A small network was shown many inputs. Here are its activations along a few directions, one row for each input.
Each table varies a few parts of the input and shows all the possible inputs, shuffled.
A made-up example of a description, with smaller parts first: line(6) and (point or (values(2) and ring(5)) or ring(11)).
Shared parts are said once, and a part with two or three values counts as separate values.
(in the rows, 128 means zero)

Other details of the inputs vary at random and push rows far along two fixed directions, the same in every table; ignore that.

A family of inputs:
R1: [145 151  98 123 113 165  45 129 167 172 101 179]
R2: [228 217 110  44 122  60 131 149 154  83 185 156]
R3: [154 176 109  77 145 104 121 155 151 106 139 148]
R4: [121 165  77 107 139 148  81 155 165 165  83 146]
R5: [215 209  73  69  92 101  87 146 173 118 145 164]
R6: [ 95  75 162 153 118 120 197 116  94 100 138  75]
R7: [188 185 116  73 129 115  84 146 158 112 140 176]
R8: [150 180  55 101 105 133  85 147 179 163 102 148]
R9: [ 54 107 139 162 174 144 141 130 101 137 127 120]
R10: [170 124 107 105  83 146 128 125 151 124 126 114]
R11: [154  94 194 128 116 116 175 116  85  61 181 104]
R12: [146  65 204 125 117 112 235 113  67  30 194  62]
R13: [194 188 105 102 102  76 109 143 166 128 135 163]
R14: [ 83  83 138 183 129 162 111  96 112 161 119 130]
R15: [110 178 101 124 170 101  74 134 155 167 121 189]
R16: [146 162  98 133 120 127  61 134 167 162  91 181]
R17: [159 106 179 105 120  87 231 125  82  39 207  70]
R18: [183 109 171  85 109 126 210 131  79  27 207  68]
R19: [ 39  79 163 175 201 169 109 103  89 175  91 133]
R20: [ 75 110 147 162 136 128 161 144 104 143 107  96]
R21: [ 83  95 152 163 156 175 111 112  99 141 140 133]
R22: [108 132 119 156 158 155  42 108 137 200  72 177]
R23: [127 117 150 110 146 101 184 130 114  88 166 103]
R24: [150 157  90 117 103 118 106 141 175 163  90 144]
R25: [ 85  89 178 149 146 119 188 123  81  97 158  91]
R26: [209 166 144  69 111  90 131 137 139  69 168 150]
R27: [ 92  81 150 184 125 136 117  95 119 159 113 134]
R28: [ 68  89 147 188 121 147 107  99 107 169 112 132]
R29: [172 195  94  55 141 122 103 161 159 113 141 155]
R30: [118  70 141 160  96 120 188 100 113 112 141  81]
R31: [115 186  68 115 150 104  98 165 167 160  71 152]
R32: [ 59 114 102 190 137 142 101 132 152 207  60 144]
R33: [ 42 104 139 162 170 158 127 125  97 153 123 119]
R34: [ 85 172  68 114 151 115 100 149 164 176  88 146]
R35: [141 104 131 133  85 103 173 117 127 103 136  94]
R36: [153 164  83 114 141 129  69 126 155 188  67 146]
R37: [ 54 143  95 146 190 166  62 141 147 195  71 167]
R38: [123 169  72 102 138 160  81 163 167 160  88 148]
R39: [175 202 119  86 140  73 112 155 153 116 150 173]
R40: [107  89 142 144 119 149 176 128  91  95 136  75]
R41: [194 121 117 102  77 109 186 122 134  81 162  88]
R42: [ 22  50 149 229 129 179 116 107 102 188  56 111]
R43: [ 81 105 151 167 158 153 112 112 102 144 134 144]
R44: [ 88  89 143 195 127 136 121 103 113 153 120 135]
R45: [ 98  52 166 154 116 152 190 106  86  92 139  66]
R46: [217 159 127  94  87  88 137 135 147  82 155 137]
R47: [ 90  89 160 162 147 188  97 116 106 134 130 148]
R48: [110  95 179 154 177 156 100  96  87 144 130 144]
R49: [116  81 138 155  95 165 134 112 131 148 106 107]
R50: [187  63 188 130  68 154 163  95 100  66 179  97]
R51: [181 174 104  72 143 109 119 144 150 138 114 130]
R52: [ 69 106 124 159 131 172 128 135 102 150 109  96]
R53: [136 159  94 103 127  92 154 150 147 116 132 116]
R54: [180 117 137 103  69  97 192 118 124  85 168  81]
R55: [198 180 132  68 127  68 141 140 146  82 172 151]
Each input here is: ring(5) and (point or ring(10)).
The inputs of R16 and R3 match in every part but the ring(5) part. If R22 is changed in the same way as R16 into R3, which row does it become?
> R19
The inputs of R34 and R2 match in every part but the ring(5) part. If R38 is changed in the same way as R34 into R2, which row does it become?
> R47
Change only the ring(10) part in R23. List by row number the other rows that result.
> R3, R9, R12, R17, R18, R25, R29, R33, R37
Change only the ring(5) part in R55. List by row number the other rows that result.
> R6, R23, R27, R35
Change only the ring(10) part in R41. List by row number the other rows that result.
> R8, R10, R24, R30, R32, R35, R42, R49, R54

A family of inputs:
R56: [ 27  49 186 199 163 162 175 106  62 121 150  91]
R57: [154 173 121 114 148  95  92 131 140 131 131 173]
R58: [203 196 123  33 147  92 151 165 138  62 183 133]
R59: [143 148 129  94 154 122 126 137 127 128 127 127]
R60: [138  49 202 165 102 156 151  81  86 102 164 111]
R61: [ 30 135  99 166 179 134 109 139 131 194  86 137]
R62: [ 93  86 130 154 120 144 155 120 124 133 115 100]
R63: [146 166 106 122 141  90 104 132 147 145 104 155]
R64: [221 120 161  73  74 113 197 123 104  32 209  82]
R65: [ 80  72 141 165 113 168 147 109 102 145 111  87]
R66: [122 140 137 143 140  93 138 129 124 123 148 144]
R67: [203 162  86  79  86 118 132 134 155 106 142 114]
R68: [112 132  93 146 114 148  92 129 145 174  79 131]
R69: [101 118 111 167 133 151  66 111 154 206  72 164]
R70: [131  71 177 136 104 141 185 109  94  72 177  89]
R71: [147 166 130  91 170 126  99 142 130 124 137 159]
R72: [ 93 139  97 144 127 132 101 145 160 175  76 144]
R73: [190 150 120  95  92 122 122 130 136  96 148 130]
R74: [ 95 134 117 159 140  97 133 129 133 156 111 134]
R75: [189 184  81  82  95  88 113 150 176 126 107 143]
R76: [ 54 136 111 137 193 153 105 150 130 174  88 138]
R77: [155 161  92 108 119 144  86 133 151 139 128 152]
R78: [116 134 125 137 127 132 112 140 143 135 116 149]
R79: [128  50 197 161  91 147 182  98  79  74 164  86]
The inputs of R62 and R70 match in every part but one. If R72 is changed in the same way as R62 into R70, which row does it become?
> R78
Describe the family of inputs behind these rows.
> values(2) and (point or ring(5) or ring(6))
Change only the ring(5) part in R66. List by row number the other rows that result.
> R56, R57, R58, R71
Change only the ring(5) part in R61. List by row number the other rows that result.
> R59, R63, R74, R76

A family of inputs:
R80: [ 46 122  99 174 160 128 100 128 143 204  56 138]
R81: [210 179 127  74 109  38 173 141 143  73 169 127]
R82: [ 30 120 111 154 187 180  96 146 123 181  79 135]
R83: [209  89 182 118  68  99 185  99 104  56 176  94]
R84: [116 115 129 111 134 142 163 138 113 108 131  88]
R85: [141  59 217 161 114 136 167  87  70  75 187 110]
R86: [105 107 151 174 135 134  92 108 127 163 106 161]
R87: [201 234 101  38 157  59 122 168 156  88 173 169]
R88: [115 165  67 142  91 141  78 147 180 161 117 171]
R89: [185 162 102  67 110  96 171 152 143  87 142  94]
R90: [ 89 114 117 143 153 189  74 122 128 171  92 144]
R91: [ 58 121  92 181 110 145 126 141 144 153 125 134]
R92: [ 23  48 197 218 171 140 160  94  64 140 134 112]
R93: [150 219  60  74 170 148  27 162 188 181  99 204]
R94: [ 66  24 175 191 121 205 141  85  75 141 111  81]
R95: [100  73 185 126 147 158 199 126  75  71 180  76]
R96: [176 102 166 118  95  72 218 113 101  62 175  75]
R97: [219 183  81  68  92 109 108 142 169 120 121 135]
R98: [162 195  63 108 121 106  50 143 193 186  68 185]
R99: [133  64 163 158  90 151 154  95 100 119 125  89]
R100: [232 173 154  58 117 101 131 135 124  54 202 151]
R101: [ 49 147  76 162 165 140  83 144 155 222  49 145]
The inputs of R90 and R82 match in every part but one. If R83 is changed in the same way as R90 into R82, which row does it become?
> R96
Describe the family of inputs behind these rows.
> values(2) and (point or ring(10))
